Each row below holds a small network's activations on one input, seen along a few directions.
Each table varies a few parts of the input and shows all the possible inputs, shuffled.
Descriptions start from the smaller parts, as in this example, which fits no table here: one of 2 separate values, together with either a single point or one of 9 places around a ring or (one of 4 places along a line, together with one of 5 places around a ring).
Shared parts are said once, and a part with two or three values counts as separate values.
In the rows, 128 means zero.

Other details of the inputs shift rows strongly along two fixed directions, in all tables alike. That doesn't count.

Table:
R1: [169 140 139 105  95  84 106  92 115  79 152 136 182  77]
R2: [142 122 131 147 124 144 133 151 145 149 126 118 115 155]
R3: [194 150 143 144  84 112 121  94 154  99 131 152 158 104]
R4: [202 158 134 124  67  88 116  53 155  89 143 164 189  58]
R5: [ 63  99 108  93 149  89  83 139  80 104 156 123 121  84]
R6: [ 34  87  95 111 162 118  76 184  65 119 159  80  99 122]
R7: [119 115 141 168 152 188 160 177 162 200  91 139  63 207]
R8: [156 144 162 160 134 175 159 141 157 168  89 165  95 183]
R9: [153 175 112 122  98  71 174  42 160  46 123 137 188  76]
R10: [ 68 116 106  85 145 102  85 131  64 106 165 108 143  85]
R11: [164 143 161 171 138 193 162 164 156 174  96 134 100 211]
R12: [ 73 108 109  77 148 102  91 133  67 112 167  99 152  86]
R13: [137 177 130 178 151 167 201 109 177 103  65 113 101 173]
R14: [206 139 155  99  89  83 136  66 154 103 133 162 187  80]
R15: [177 135 149 161 125 173 161 151 163 166 103 132 111 189]
R16: [ 86 123 116 162 151 177 127 170 126 179 111 120  78 174]
R17: [163 139 143 158 125 182 164 141 160 179 103 140 111 179]
R18: [200 126 143 102  90  86 138  77 159 112 134 155 173  89]
R19: [ 23  86  86  98 171 126  88 179  69 147 162  82 100 121]
R20: [ 30  78  96  96 165 102  79 168  72 124 153 102  96 108]
Description of these inputs: either one of 2 separate values or (one of 3 separate values, together with one of 6 places around a ring).

Table:
R21: [ 92 151 119  93 179  91 158 106 121  70 104  93 134 100]
R22: [ 45  89 123 124 191 153  86 183  76 145 127 121  73 140]
R23: [ 84 149 124 142 143 103 146  97 127  64 117  81 143 123]
R24: [196 179 126 173  59 122 140  74 193 122 119 176 154 109]
R25: [122 114 149 165 148 172 158 179 168 181  93 161  75 200]
R26: [ 73  90 116  86 159 108 113 174  76 137 148 103 131 146]
R27: [160 119 142 191 147 200 162 169 187 192  81 131  67 207]
R28: [133 130 161 156 159 193 134 171 131 175  95 146  63 195]
R29: [196 165 135 130  74 100 120  38 169 112 121 187 171  57]
R30: [188 175 158 174 106 182 163 139 158 156 119 141 141 186]
R31: [ 91  90  90  89 116  78  87 110  98 100 161  91 138  53]
R32: [249 162 156 133  43  75 123  61 174  71 146 167 191  81]
R33: [103  87 113  86 143 102  90 147  99 109 159  85 123  98]
R34: [182 151 167 146 119 165 187 127 164 180 115 159 143 189]
R35: [ 64 101  87  82 123  59  98 103 101 109 166 140 148  65]
R36: [132 101 114  95 132 126 114 142 103 129 144  79 147 124]
R37: [151 119 134  70 114  77  82  91  76  79 157 123 193  56]
R38: [ 34 110  99 158 161 149  98 190  87 149 133 105  68 157]
R39: [163 154 159 179 116 184 147 121 167 171  74 171  86 156]
R40: [ 45  79 124 100 175 128 114 197  85 150 142 115  77 166]
R41: [ 72 138  63  71 145  59 136  80  75  10 163 102 176  53]
R42: [ 74 112 113 128 157 147 103 195  72 137 142  88 114 167]
R43: [116 104 119  93  99  54 110  87 117 100 155 148 160  60]
R44: [225 159 151 170  67 112 132  87 191  99 121 174 163 111]
R45: [215 172 174 128  97 161 154  89 152 144 117 156 174 121]
R46: [ 54 105  86 139 159 166 124 166 123 180 123  97  71 152]
R47: [195 149 152 155 125 190 176 132 169 183 113 116 134 183]
- What is each input in this table made of? => either one of 3 separate values or (one of 4 separate values, together with one of 6 places along a line)
- Which of the alternatives is R21? => one of 3 separate values

Table:
R48: [236 133 159 139  92 115 179  78 203 120  83 164 139 129]
R49: [ 84  83 124 120 179 148 148 184 122 154 111  94  72 177]
R50: [116 120 125 135 153 146 126 167 107 106 130  77 112 159]
R51: [154 118 130 100  97  72 147  78 149 109 124 144 163  95]
R52: [ 76 129 127 151 162 161 133 190 103 148 133  69 112 197]
R53: [213 150 144 138  92 112 139  90 151  73 114 126 162 110]
R54: [ 45 101  40 150  90  48  51  95 132  68 168 117 109  15]
R55: [165 143 142 114 124 123 161  69 162 134 102 161 152 104]
R56: [194 122 125 116  76 108 114 109 144 127 160 156 163  99]
R57: [102 144 101  92 137  97 113 112  78  63 162 121 174  84]
R58: [ 55  88 113 106 165 122 142 167 104 154 133  95 102 160]
R59: [201 205 171 171 106 176 167  77 163 128  86 161 145 141]
R60: [119 105 117 123 130 140 101 178 117 165 162 119 120 146]
R61: [ 96 105 107 112 163 146 163 158 127 153 112 130  93 164]
R62: [ 42 115 132 120 148 124  73 164  70 145 149 139  98 123]
R63: [130 140 124 119 135 136 120 132 108 121 146  70 157 121]
R64: [  9 136  44 200 147 134 120 150 139  86 114  78  61 124]
R65: [205 113 151 126  82  96  93 118 155 123 151 130 159  98]
R66: [114 161 143 170 142 169 152 145 122 136 100 127 116 188]
R67: [166 149 133 133  94 110 141 104 131  95 140 109 175 127]
R68: [215 115 150 137  77 112 110 110 164 124 136 150 147 110]
R69: [109 110 118 107 158 133 160 159 138 155 136 109 119 160]
R70: [196 129 137 133  81 135 109  96 149 153 124 158 144  97]
R71: [118 169 125 115 133 120 128 108  97  76 143 140 158 102]
R72: [119 141 159 172 154 179 191 146 171 194  74 161  82 220]
R73: [142  98 134  90 134  81 130 121 144 107 141 100 150 104]
R74: [ 84 123 150 131 180 150 148 153 130 144  91 143  71 163]
R75: [202 130 154 140  63 100 111 104 164 145 151 146 174 115]
R76: [ 55 125 119 178 203 249 156 229  97 203  92  65  40 248]
R77: [ 75  89 109  49 155  42  94 104  83  61 157 115 154  47]
R78: [ 68 122 102 123 172 166 116 165  75 132 123  74 104 145]
R79: [ 49 156 138 155 173 171 133 170  85 134 112 115  90 185]
R80: [ 99 107 112  83 120  90  58 104  75 115 167 135 158  46]
R81: [ 37 108  48 145 120  58 120  87 162  72 130 108  99  52]
R82: [107 138 125  87 141  94 144  97 121 103 133 163 144  92]
R83: [ 66  95 107  95 175 139 133 148 101 157 117  99  93 131]
R84: [180 133 137 172 108 189 148 157 168 188 103 175  91 186]
R85: [130 125 147 118 117 103  77 120 112 106 141 163 127  83]
R86: [150 111 128 107 105 113  81 124 120 148 166 110 157  86]
R87: [218 142 142 134  96 133 201  91 200 142 107 164 151 149]
R88: [135 135 137 172 135 196 142 168 145 192 103 181  83 192]
R89: [ 70  92 109  94 173 139 137 152 103 160 131  88 102 136]
R90: [105 127  88  81 130  88 107 121  74  61 168  98 169  78]
R91: [100 154 126 140 162 173 131 136  99 129 113 108 120 146]
R92: [ 78  80  97  74 107  55  49 129  61 100 185 116 156  54]
R93: [150 180 174 202 157 215 174 158 159 146  64 149  72 220]
R94: [249 168 168 165  86 135 161 100 192 102 112 120 170 147]
R95: [121  92 125 129 133 135  87 169 113 144 128 129  88 137]
R96: [ 68 126 132 127 156 163  83 155  86 167 132 143  89 122]
R97: [ 64 111 108 102 180 135 150 152 109 140 123 138 104 147]
R98: [ 67 113 104  70 130  75  56 125  54  91 188 151 149  46]
R99: [200 131 156 143  86 114 106 100 155 119 122 179 144 101]
R100: [ 78 115  97  77 123  59  83 114  55  55 174  80 177  66]
R101: [233 150 162 133  93 130 181  69 208 155 105 140 168 127]
R102: [190 135 158 127  94  96 168  88 185 136 125 133 170 133]
R103: [179 140 151 145  75 107 113  89 149 134 131 185 161 108]
R104: [ 68 119  95 122 171 162 134 192  78 126 146  78 107 173]
R105: [182 172 176 153 101 129 187  73 189 144  83 195 135 150]
R106: [170 151 122 117 107 112 138 116 133  91 156 102 186 115]
R107: [151 156 154 113 128 123 155  69 152 131 103 164 142 100]
R108: [105  99 131 146 122 148 106 176 113 176 141 122 102 167]
R109: [186 134 152 183 113 212 148 153 173 217  97 149  86 195]
R110: [177 160 150 144 120 126 137 103 139  80 112 134 151 126]
- The inputs of R88 and R97 match in every part but one. If R92 is changed in the same way as R88 into R97, which row does it become? => R51
- The inputs of R110 and R77 match in every part but one. If R63 is changed in the same way as R110 into R77, which row does it become? => R101
- What is each input in this table made of? => one of 3 separate values, together with either a single point or (one of 4 separate values, together with one of 5 places along a line)
- Which other rows does R105 become when the choice among 4 separate values takes its other values? List them by row number. => R74, R82, R107
- Which other rows does R69 become when the choice among 3 separate values takes its other values? List them by row number. => R60, R106
- Which other rows does R53 become when the choice among 3 separate values takes its other values? List them by row number. => R48, R95

Table:
R111: [ 39 111 100 108 175 124 111 163  79 117 139  99 100 127]
R112: [130 126 129 124 115 119 111 123 121 130 136 138 134 113]
R113: [128 138 140 137 156 171 159 161 121 146 111 103 115 187]
R114: [128 131 109 113 110  87 114  97 124  83 147 115 159  80]
R115: [120 110 125 101 125 103 105 119 114 124 146 130 138  95]
R116: [188 137 140 147  86 125 131 102 164 133 129 149 145 116]
R117: [220 147 161 131  97 138 148 110 158 139 121 143 167 144]
R118: [157 158 151 205 135 206 180 151 181 175  71 146  76 216]
R119: [ 72 100 114 119 151 130  88 168  91 137 148 110 102 130]
R120: [120 125 137 151 144 171 136 161 135 171 110 143  89 173]
R121: [ 46 103 103 108 171 120 123 157  92 123 134 100 104 128]
R122: [127 110 125 103 118  96 114 116 123 123 144 136 143 100]
R123: [150 139 128 119 116 106 139  91 143 104 121 136 149 100]
R124: [167 156 132 125  94  94 134  72 147  87 134 145 172  83]
- The inputs of R115 and R123 match in every part but one. If R120 is changed in the same way as R115 into R123, which row does it become? => R111
- What is each input in this table made of? => one of 2 separate values, together with either a single point or one of 6 places along a line
